These are the activations of a small network on made-up records, seen along a few directions, one row for each record.
Each row is followed by the record's values for the fields ZAD, NEK, FOMAV, REM, MORAT, PEZA, MEM.
Not every record has every field; a missing one is written absent.
The largest differences between rows may come from other fields.
In the rows, 500 means zero.
Strong random noise was added to every row along 4 fixed directions; ignore it. To show where, here is one row again and again, with new noise each time:
[630 523 263 411 348 553 496 433 345 539 513 489 326 476 544 322 500 295
 723 343 522 546 427 575 444]
[331 549 480 375 416 524 584 551 396 580 599 495 183 580 495 460 520 633
 551 685 264 402 361 478 382]
[389 387 182 558 463 499 417 378 373 588 476 348 598 369 536 505 585 470
 691 308 581 679 474 553 425]
[554 589 479 545 657 464 623 331 724 525 494 540 566 447 661 605 707 684
 518 640 606 424 531 547 604]
[449 758 805 421 878 338 549 387 657 547 625 240 420 530 685 639 687 868
 497 839 514 519 423 456 670]
[460 544 390 362 359 544 539 522 332 564 575 484 192 552 502 369 485 460
 639 532 346 466 369 516 391]

[669 589 584 466 362 556 658 501 685 418 462 803 344 598 498 426 474 465
 422 643 473 288 552 554 545] : ZAD: absent / NEK: absent / FOMAV: zibel / REM: teg / MORAT: revin / PEZA: gis / MEM: kiful
[610 623 745 482 732 438 508 493 660 439 544 450 571 533 574 547 554 589
 402 610 558 494 519 507 648] : ZAD: daret / NEK: dis / FOMAV: absent / REM: absent / MORAT: revin / PEZA: gis / MEM: kiful
[543 587 782 386 711 523 541 667 476 560 625 504 486 613 525 510 475 554
 311 582 309 337 436 465 520] : ZAD: beva / NEK: betog / FOMAV: absent / REM: absent / MORAT: revin / PEZA: gis / MEM: kiful
[502 545 478 614 502 457 579 407 652 459 388 566 544 449 510 595 582 606
 494 659 679 478 586 457 579] : ZAD: beva / NEK: kureb / FOMAV: absent / REM: absent / MORAT: zazup / PEZA: kobam / MEM: bog
[559 507 603 447 512 550 565 583 511 518 542 607 494 574 497 507 470 480
 400 514 401 337 491 461 493] : ZAD: beva / NEK: dis / FOMAV: absent / REM: absent / MORAT: revin / PEZA: kobam / MEM: bog
[853 443 255 597 297 584 586 331 762 311 370 875 561 398 569 387 523 256
 554 344 692 422 658 669 561] : ZAD: absent / NEK: absent / FOMAV: fivov / REM: teg / MORAT: revin / PEZA: gis / MEM: bog
[301 384 332 537 376 586 585 599 407 594 478 613 464 517 410 546 533 576
 472 551 371 380 462 473 341] : ZAD: motiz / NEK: kureb / FOMAV: absent / REM: absent / MORAT: zazup / PEZA: kobam / MEM: kiful
[521 448 387 581 367 611 569 555 366 685 350 656 647 510 413 488 436 324
 438 364 590 370 573 473 469] : ZAD: tuzo / NEK: kureb / FOMAV: absent / REM: absent / MORAT: revin / PEZA: gis / MEM: kiful
[676 474 434 403 536 511 428 479 471 436 610 444 509 493 593 396 505 345
 611 274 448 569 442 586 485] : ZAD: absent / NEK: absent / FOMAV: zibel / REM: teg / MORAT: zazup / PEZA: kobam / MEM: kiful
[502 618 526 425 324 493 580 533 468 433 487 561 152 571 437 409 452 504
 565 726 468 444 451 437 478] : ZAD: beva / NEK: kureb / FOMAV: absent / REM: absent / MORAT: zazup / PEZA: kobam / MEM: bog
[431 369 475 479 588 606 506 658 413 596 581 571 653 514 480 529 492 475
 345 372 282 362 462 527 386] : ZAD: beva / NEK: betog / FOMAV: absent / REM: absent / MORAT: revin / PEZA: gis / MEM: kiful
[581 676 667 467 582 511 747 506 749 481 517 703 367 607 567 568 648 712
 391 850 471 227 502 485 583] : ZAD: motiz / NEK: kureb / FOMAV: absent / REM: absent / MORAT: zazup / PEZA: kobam / MEM: kiful
[491 537 482 523 357 534 593 484 557 517 420 659 409 537 453 478 485 506
 472 610 515 402 545 522 501] : ZAD: absent / NEK: absent / FOMAV: bevi / REM: kon / MORAT: revin / PEZA: gis / MEM: kiful
[609 639 587 418 532 518 462 585 251 639 485 350 464 563 455 382 411 298
 541 414 577 541 454 450 547] : ZAD: tuzo / NEK: kureb / FOMAV: absent / REM: absent / MORAT: revin / PEZA: gis / MEM: kiful
[459 604 689 496 586 465 522 539 436 629 464 407 533 557 470 572 473 563
 432 600 554 453 512 388 570] : ZAD: tuzo / NEK: kureb / FOMAV: absent / REM: absent / MORAT: revin / PEZA: kobam / MEM: bog
[532 545 599 659 604 418 470 414 597 504 345 453 734 430 493 616 502 532
 432 535 785 583 644 429 655] : ZAD: beva / NEK: kureb / FOMAV: absent / REM: absent / MORAT: revin / PEZA: gis / MEM: bog
[535 489 424 429 616 566 578 556 470 574 612 520 515 507 576 503 615 521
 500 471 352 363 411 546 430] : ZAD: beva / NEK: betog / FOMAV: absent / REM: absent / MORAT: zazup / PEZA: kobam / MEM: kiful
[648 756 824 474 762 427 533 505 535 574 478 379 540 561 554 537 522 552
 413 663 671 471 521 434 710] : ZAD: beva / NEK: kureb / FOMAV: absent / REM: absent / MORAT: revin / PEZA: gis / MEM: kiful
[379 420 269 413 230 600 563 540 339 566 544 614 218 541 457 384 467 454
 613 482 282 417 392 532 303] : ZAD: absent / NEK: absent / FOMAV: fivov / REM: teg / MORAT: zazup / PEZA: kobam / MEM: kiful
[412 339 472 609 492 532 495 526 597 492 453 628 729 480 463 598 496 546
 365 422 473 460 585 517 468] : ZAD: absent / NEK: absent / FOMAV: zibel / REM: kon / MORAT: revin / PEZA: gis / MEM: kiful
[445 535 525 320 594 516 461 652 259 574 686 299 329 568 504 418 504 489
 567 478 265 513 310 484 385] : ZAD: beva / NEK: betog / FOMAV: absent / REM: absent / MORAT: zazup / PEZA: kobam / MEM: kiful
[636 701 866 390 890 467 534 582 552 575 631 393 560 571 617 549 548 594
 332 623 436 373 451 486 647] : ZAD: pob / NEK: betog / FOMAV: absent / REM: absent / MORAT: revin / PEZA: gis / MEM: kiful
[656 529 477 380 481 595 583 616 418 529 582 622 364 568 521 390 494 382
 503 460 357 326 417 537 433] : ZAD: beva / NEK: betog / FOMAV: absent / REM: absent / MORAT: zazup / PEZA: kobam / MEM: kiful
[522 571 535 536 443 589 678 578 533 585 415 717 487 573 434 513 515 502
 363 652 514 268 547 464 519] : ZAD: beva / NEK: kureb / FOMAV: absent / REM: absent / MORAT: revin / PEZA: gis / MEM: kiful
[363 424 230 491 336 598 579 547 316 648 488 545 426 499 442 468 534 453
 587 465 406 408 423 499 346] : ZAD: pob / NEK: dis / FOMAV: absent / REM: absent / MORAT: zazup / PEZA: kobam / MEM: kiful
[481 617 572 359 505 405 379 482 352 465 594 201 284 548 500 392 459 479
 680 512 484 713 382 481 506] : ZAD: absent / NEK: absent / FOMAV: zibel / REM: kon / MORAT: zazup / PEZA: kobam / MEM: kiful
[475 430 375 603 495 490 456 408 534 508 412 490 681 418 505 542 532 481
 526 400 645 591 570 535 515] : ZAD: absent / NEK: absent / FOMAV: bevi / REM: kon / MORAT: revin / PEZA: gis / MEM: kiful
[561 730 724 416 752 420 604 475 648 471 591 410 366 563 617 557 660 728
 486 810 516 432 432 471 624] : ZAD: motiz / NEK: kureb / FOMAV: absent / REM: absent / MORAT: zazup / PEZA: kobam / MEM: kiful
[371 337 408 477 438 492 314 536 384 444 575 352 537 472 445 442 417 435
 562 279 364 714 453 574 381] : ZAD: absent / NEK: absent / FOMAV: zibel / REM: teg / MORAT: revin / PEZA: gis / MEM: kiful
[774 648 794 307 598 493 486 568 545 399 637 535 325 630 585 354 405 400
 452 492 375 435 440 543 569] : ZAD: absent / NEK: absent / FOMAV: bevi / REM: teg / MORAT: revin / PEZA: gis / MEM: kiful
[342 441 653 629 711 378 385 460 598 474 481 320 758 411 504 711 519 700
 393 543 594 638 579 420 587] : ZAD: pob / NEK: betog / FOMAV: absent / REM: absent / MORAT: revin / PEZA: kobam / MEM: kiful
[612 602 578 438 453 505 482 535 396 529 473 485 383 548 470 389 410 362
 528 490 556 510 487 497 545] : ZAD: absent / NEK: absent / FOMAV: bevi / REM: teg / MORAT: revin / PEZA: gis / MEM: kiful
[169 408 367 697 593 493 620 461 626 611 413 530 706 421 478 777 716 857
 406 725 545 420 550 449 459] : ZAD: beva / NEK: kureb / FOMAV: absent / REM: absent / MORAT: zazup / PEZA: kobam / MEM: kiful
[377 498 364 480 242 445 383 453 293 486 448 327 270 479 392 389 379 405
 718 468 543 733 460 460 428] : ZAD: absent / NEK: absent / FOMAV: bevi / REM: kon / MORAT: zazup / PEZA: kobam / MEM: bog
[506 435 421 418 361 531 429 595 288 485 544 464 360 516 433 376 377 336
 577 366 384 547 429 469 379] : ZAD: beva / NEK: betog / FOMAV: absent / REM: absent / MORAT: zazup / PEZA: kobam / MEM: bog
[628 467 502 540 518 434 408 382 606 368 489 465 585 437 566 495 483 450
 569 367 617 651 563 524 560] : ZAD: absent / NEK: absent / FOMAV: bevi / REM: teg / MORAT: zazup / PEZA: kobam / MEM: bog
[454 372 421 461 356 569 531 537 586 373 580 689 366 524 486 465 480 538
 470 501 277 411 472 565 366] : ZAD: absent / NEK: absent / FOMAV: fivov / REM: teg / MORAT: revin / PEZA: kobam / MEM: bog
[737 640 417 568 506 514 645 366 657 504 379 615 555 472 571 497 643 448
 571 558 780 423 584 542 641] : ZAD: beva / NEK: kureb / FOMAV: absent / REM: absent / MORAT: zazup / PEZA: kobam / MEM: kiful
[605 608 808 471 858 496 600 579 697 516 599 553 665 562 607 619 605 662
 252 645 424 301 513 496 623] : ZAD: beva / NEK: betog / FOMAV: absent / REM: absent / MORAT: revin / PEZA: gis / MEM: kiful
[562 517 317 570 625 455 500 318 631 463 489 410 614 368 630 545 696 560
 642 482 683 610 513 596 564] : ZAD: absent / NEK: absent / FOMAV: fivov / REM: teg / MORAT: zazup / PEZA: kobam / MEM: kiful
[353 395 395 667 573 524 470 484 398 716 369 429 885 417 455 644 524 485
 427 345 658 530 588 455 515] : ZAD: pob / NEK: dis / FOMAV: absent / REM: absent / MORAT: revin / PEZA: gis / MEM: kiful
[334 356 285 611 490 486 371 430 387 572 448 330 697 361 467 568 526 487
 588 322 594 692 532 511 457] : ZAD: absent / NEK: absent / FOMAV: fivov / REM: teg / MORAT: revin / PEZA: kobam / MEM: bog
[593 426 437 529 604 516 462 485 601 392 542 517 634 427 553 523 571 481
 489 401 526 531 522 565 511] : ZAD: daret / NEK: betog / FOMAV: absent / REM: absent / MORAT: revin / PEZA: kobam / MEM: bog

Here are new rows. What are their fields?
[232 558 770 530 709 424 504 567 508 627 521 361 557 543 475 686 520 800
 323 750 432 470 489 397 545] : ZAD: absent / NEK: absent / FOMAV: bevi / REM: teg / MORAT: revin / PEZA: gis / MEM: kiful
[348 539 711 572 514 402 562 451 709 434 456 553 459 548 488 658 509 792
 389 787 507 465 567 395 555] : ZAD: absent / NEK: absent / FOMAV: bevi / REM: teg / MORAT: zazup / PEZA: kobam / MEM: bog
[362 506 749 532 671 386 379 531 458 524 512 283 639 505 475 616 419 606
 393 529 520 624 517 364 564] : ZAD: beva / NEK: dis / FOMAV: absent / REM: absent / MORAT: revin / PEZA: gis / MEM: bog
[672 455 267 435 426 530 441 401 485 398 568 480 422 439 594 348 539 330
 715 279 509 618 442 643 447] : ZAD: absent / NEK: absent / FOMAV: fivov / REM: teg / MORAT: zazup / PEZA: kobam / MEM: kiful
[650 538 628 459 390 553 582 560 593 444 477 732 415 609 471 426 413 420
 404 529 451 346 544 523 527] : ZAD: absent / NEK: absent / FOMAV: zibel / REM: teg / MORAT: revin / PEZA: gis / MEM: kiful
[466 482 579 439 484 519 484 543 477 517 542 534 465 560 499 474 437 502
 444 474 375 462 475 506 461] : ZAD: absent / NEK: absent / FOMAV: bevi / REM: teg / MORAT: revin / PEZA: gis / MEM: kiful
[377 552 566 507 504 433 559 426 605 478 512 498 371 502 532 581 545 714
 494 724 459 479 495 448 518] : ZAD: absent / NEK: absent / FOMAV: fivov / REM: teg / MORAT: zazup / PEZA: kobam / MEM: bog
[469 680 656 370 616 490 564 609 370 605 593 371 278 591 496 477 524 594
 500 710 389 407 371 447 498] : ZAD: beva / NEK: betog / FOMAV: absent / REM: absent / MORAT: zazup / PEZA: kobam / MEM: kiful
[540 386 212 615 273 626 673 471 616 496 367 850 548 473 464 509 587 450
 498 486 563 315 584 558 429] : ZAD: motiz / NEK: kureb / FOMAV: absent / REM: absent / MORAT: zazup / PEZA: kobam / MEM: kiful
[431 548 520 380 430 423 312 565 184 478 557 178 254 518 419 360 356 386
 690 442 485 770 375 411 441] : ZAD: motiz / NEK: kureb / FOMAV: absent / REM: absent / MORAT: zazup / PEZA: kobam / MEM: bog
[458 581 588 442 342 539 581 608 430 516 479 579 268 613 382 450 420 500
 465 674 428 389 476 424 468] : ZAD: beva / NEK: kureb / FOMAV: absent / REM: absent / MORAT: revin / PEZA: kobam / MEM: bog
[558 643 770 391 504 522 639 619 539 513 540 636 306 666 478 492 449 570
 362 732 374 266 471 404 530] : ZAD: beva / NEK: kureb / FOMAV: absent / REM: absent / MORAT: revin / PEZA: kobam / MEM: bog
[565 470 572 502 652 487 416 527 450 537 531 393 695 474 527 541 487 446
 458 342 531 543 516 482 537] : ZAD: beva / NEK: betog / FOMAV: absent / REM: absent / MORAT: revin / PEZA: kobam / MEM: bog
[444 553 588 396 683 416 371 487 371 549 639 190 451 497 582 492 518 564
 602 450 431 673 381 495 505] : ZAD: absent / NEK: absent / FOMAV: fivov / REM: teg / MORAT: zazup / PEZA: kobam / MEM: kiful
[556 384 405 465 398 615 517 624 402 513 527 651 511 523 445 436 436 347
 449 343 363 377 487 516 386] : ZAD: beva / NEK: betog / FOMAV: absent / REM: absent / MORAT: revin / PEZA: kobam / MEM: bog
[448 557 513 456 562 483 473 500 459 518 547 392 426 491 511 473 528 538
 529 561 467 554 447 534 504] : ZAD: absent / NEK: absent / FOMAV: fivov / REM: teg / MORAT: revin / PEZA: gis / MEM: kiful
[565 581 413 390 338 617 640 612 320 623 506 625 250 589 442 367 468 373
 544 551 385 288 412 496 407] : ZAD: beva / NEK: betog / FOMAV: absent / REM: absent / MORAT: zazup / PEZA: kobam / MEM: kiful
[391 577 691 585 528 387 454 477 538 484 399 389 524 505 429 589 442 614
 441 672 653 611 576 381 607] : ZAD: beva / NEK: kureb / FOMAV: absent / REM: absent / MORAT: revin / PEZA: gis / MEM: bog
[420 474 509 576 687 424 465 374 709 422 541 401 644 403 593 647 651 728
 490 574 546 591 535 555 559] : ZAD: absent / NEK: absent / FOMAV: fivov / REM: teg / MORAT: revin / PEZA: kobam / MEM: bog
[624 548 572 495 324 491 562 471 626 380 445 676 349 559 476 443 420 455
 503 580 532 440 562 485 540] : ZAD: absent / NEK: absent / FOMAV: zibel / REM: teg / MORAT: zazup / PEZA: kobam / MEM: bog
[430 454 401 483 617 517 464 537 357 621 566 362 579 455 534 526 564 510
 548 404 442 525 422 514 438] : ZAD: pob / NEK: betog / FOMAV: absent / REM: absent / MORAT: zazup / PEZA: kobam / MEM: kiful
